These are the activations of a small neural network, seen along a few directions. Each row is one input.
In each table, some parts of the input vary, and every possible input appears once, in random order.
Descriptions start from the smaller parts, as in this example, which fits no table here: values(2) and (point or line(11) or (line(6) and ring(8))).
Shared parts are said once, and a part with two or three values counts as separate values.

Rows:
R1: [-0.18 -0.54  1.78  0.72 -0.15 -1.33  0.87 -0.11  1.04 -1.91  0.13 -0.27
 -0.48  0.29 -1.69 -0.82 -0.30 -0.51]
R2: [-0.45 -1.53  0.80 -0.83  1.04 -3.03  1.78 -0.31  0.48 -1.36  0.02 -0.24
 -0.91  0.49 -2.30 -0.39  0.19 -0.62]
R3: [-0.26  0.77  1.14  1.40  0.87  1.03  1.85 -1.35 -0.18  1.25 -1.20 -0.42
 -0.68 -0.82 -1.11 -0.59  0.99 -0.96]
R4: [-0.25 -0.03  2.63  0.47 -3.24  0.98 -0.47  2.69  0.43 -1.26  0.68  1.12
 -1.90  0.63  1.84  0.99  1.13 -1.29]
R5: [-0.57  3.48 -0.17  0.02 -1.18 -0.23 -0.12  1.21  0.70 -1.32  0.65  0.32
  1.11 -0.62  0.90  1.79 -1.53 -0.96]
R6: [ 1.05 -6.68 -4.35 -0.95  0.81  3.44 -3.33 -0.88 -2.18  3.75  0.27 -3.83
  0.86  1.16  0.45 -3.40 -0.63  7.14]
R7: [-0.37 -0.44 -0.34 -0.10  2.22 -0.95  2.30 -1.65 -0.26  1.40 -1.71  0.39
 -1.08 -0.69 -2.02 -0.39  1.18 -0.97]
R8: [ 0.36 -0.31  1.59  1.72 -1.35  0.21  0.02  1.87  1.04 -2.04  0.08  0.32
 -1.04  0.53 -0.49  0.60 -0.87 -0.96]
R9: [-1.03  3.17 -0.05 -0.82  0.13 -1.97  1.03 -0.77  0.62 -0.96  0.79 -0.15
  1.74 -0.63  0.17  0.03 -1.32 -0.71]
R10: [-1.17  2.18 -1.05 -2.29  1.18 -3.67  2.05 -1.14  0.12 -0.50  0.75 -0.30
  1.31 -0.49 -0.22  0.52 -0.62 -1.02]
R11: [-0.07  0.75  0.99  1.14 -1.63  3.08 -0.48  1.30  0.37  1.16 -1.14  2.32
 -2.05 -0.72  1.75  0.90  1.85 -1.80]
R12: [ 0.50  0.75  0.45  2.42 -0.43  2.62  0.37  0.26  0.47  0.41 -1.60  0.58
 -1.20 -0.98 -0.47  1.10  0.68 -1.41]
R13: [ 3.28 -4.81 -3.31 -1.66  4.25 -0.36 -4.26 -2.82 -4.01  2.69  1.74 -2.19
  3.99  2.41  0.41 -2.14 -0.84  5.38]
R14: [-0.85  3.25 -0.11 -1.25 -2.52  0.19 -1.59  1.70  1.35 -1.32  0.54  2.36
  0.32 -0.56  2.77  1.80  0.11 -1.31]
What do these inputs look like to the network?
> values(2) or (values(3) and line(4))
Which other rows belong to the same alternative as R3? List them by row number.
> R1, R2, R4, R5, R7, R8, R9, R10, R11, R12, R14

Rows:
R15: [-1.76  4.86  4.53  2.67  1.57 -2.72  7.46 -1.54  2.10 -1.73 -3.32  1.88
 -3.36 -2.65 -5.14  2.25  2.35 -7.45]
R16: [-3.36  5.77  2.60 -1.41  0.09 -8.00  6.46 -0.22  3.99 -5.53  0.34  0.86
 -0.37 -1.36 -3.23  1.50 -1.54 -5.81]
R17: [ 2.29 -9.78  0.52  2.55  1.58  5.86 -1.34  0.09 -3.74  5.46 -1.20 -2.87
 -3.24  2.23 -0.95 -3.80  2.34  4.64]
R18: [ 2.71 -5.19 -4.56 -2.11 -1.55  2.68 -8.62  0.94 -1.53  0.58  2.80 -0.93
  3.56  2.54  4.53 -1.84 -1.86  7.20]
R19: [-0.86  3.65  2.20  3.87 -6.27  7.96 -1.07  5.05  1.93  0.89 -1.59  3.11
 -3.77 -1.66  4.78  2.61  1.26 -3.25]
R20: [ 0.87  0.38 -5.59 -5.92  4.52 -5.85 -3.04 -4.42 -2.25  0.01  2.97 -2.21
  7.05  0.79 -0.14 -0.69 -2.30  4.69]
R21: [ 1.03 -4.27 -0.90  0.05  6.66 -2.38  3.18 -5.86 -3.23  2.84 -1.68 -3.81
  0.77 -0.32 -7.01 -2.58  1.36  2.65]
R22: [-1.82  9.35 -0.22 -3.30 -0.92 -6.32  1.47  0.09  2.49 -4.46  1.60  3.31
  2.87 -1.62  1.82  4.45 -1.29 -5.33]
R23: [ 1.73 -6.21 -4.83  0.52 -1.00  7.93 -5.69  0.00 -2.02  5.24 -1.01 -1.83
 -0.10  0.26  2.65 -2.61  0.75  6.94]
R24: [-0.76 -0.32  6.58  5.18 -4.14  5.88  2.86  4.75  0.95  0.96 -2.63  2.56
 -7.32 -0.22  0.80  1.24  3.49 -4.93]
R25: [-0.33 -2.71 -2.56 -3.30  6.00 -7.69  2.37 -4.72 -1.13 -0.66  1.54 -3.98
  3.98  1.24 -4.87 -3.80 -3.16  3.61]
R26: [ 0.27  4.46  2.23  1.21 -6.53  2.66 -4.04  5.87  2.43 -3.61  2.19  3.91
 -0.08  0.76  6.75  3.26 -1.41 -2.96]
Changing only one part turns R15 into R16. The same change can be made to R21. Which row results?
> R25
What do these inputs look like to the network?
> values(2) and ring(6)
Which other rows does R18 become when the values(2) part takes its other values? List them by row number.
> R26

Rows:
R27: [ 0.38  2.83  1.09  0.89 -2.96 -1.66 -1.22  3.70  2.56 -3.79 -0.17  2.22
  0.70  0.87  3.66 -0.22 -2.04 -1.07]
R28: [-0.66 -8.97 -6.34 -2.92  1.52  0.55 -1.09 -2.86 -0.09  3.80 -1.27 -4.11
 -1.00  2.06 -2.88 -3.59 -1.28  7.27]
R29: [ 3.81 -5.60 -4.14 -4.01  3.98  0.01 -7.01 -5.37 -4.64  1.51  2.40  0.74
  3.71  1.30 -1.40 -2.16  0.78  6.77]
R30: [-0.80  2.34  2.03  0.98  0.22  0.29  3.89 -2.81  1.09  1.45 -1.59  2.54
 -2.66 -0.62 -0.99  1.03  1.59 -5.10]
R31: [-1.82  6.77  0.30 -2.53 -0.31 -2.72  1.58 -1.71  2.93 -2.41  1.80 -0.72
  0.90 -1.53 -0.09  0.92 -0.79 -2.86]
R32: [-1.19 -1.11  4.48  2.02  0.71  0.07  3.34  0.11  0.70 -0.58  0.02  3.39
 -3.72  0.87 -1.69 -0.16  0.76 -4.42]
R33: [ 0.21  2.96 -0.94  0.59 -4.19  3.10 -0.60  2.82  1.01  0.17  0.68  1.77
 -2.23 -2.84  2.95  2.35  0.51 -3.13]
R34: [ 0.17 -5.53 -0.77  0.60  0.42  2.54 -1.33 -3.27 -4.71  5.48  1.02 -4.63
  2.96  1.48 -0.12 -5.81 -1.20  8.03]
R35: [ 0.94 -6.30 -3.92 -4.12  4.61 -0.49 -3.09  0.17 -4.85  4.20  1.95 -2.44
  4.04  3.48  3.13 -0.39  0.23  5.33]
R36: [-0.99  5.99 -1.74  0.37 -2.25 -1.43 -1.04  1.70  2.58 -1.49 -1.07  2.46
  1.85 -1.60  3.38  1.19 -1.50 -1.64]
R37: [-1.09  0.30  3.07  1.54 -0.26 -5.28  4.30  0.92  0.23 -3.13 -1.27  0.07
  0.66  0.12 -3.02  2.44  0.04 -3.02]
R38: [-0.90  4.71  0.33 -0.29  0.57 -3.94  4.90 -1.28 -0.68 -1.69 -1.04  0.62
 -0.56 -2.07 -3.26  3.26  0.01 -3.01]
R39: [-2.06  3.02  2.99 -2.04 -0.09 -2.80  1.03  1.30  2.75 -4.18  3.46  0.32
 -0.02  0.00 -1.07 -0.30 -2.00 -2.45]
R40: [-0.35  1.25  4.67  1.63 -1.66  3.17 -0.07  3.09  0.60 -0.81 -1.56  1.17
 -4.21  0.07 -0.82  0.63  2.69 -1.73]
R41: [ 4.40 -6.27 -4.67  3.28  5.71  3.56 -3.65 -2.03 -2.29  2.62 -0.81 -5.05
  4.09  1.39 -1.86 -2.05 -2.63  5.73]
R42: [ 1.25 -0.18  1.42  2.37 -4.48  1.99 -0.70  4.88  1.19 -2.59  1.20  0.92
 -2.88 -0.78  3.99  0.67  0.81 -2.41]
R43: [-1.29  3.79  2.12  1.63 -1.54  3.03  0.77  0.63  1.60  1.45 -3.75  0.74
 -1.64 -2.18  0.08  2.18  4.02 -2.29]
What do these inputs look like to the network?
> values(5) or (values(2) and ring(6))
Which other rows does R38 become when the values(2) part takes its other values? List them by row number.
> R37
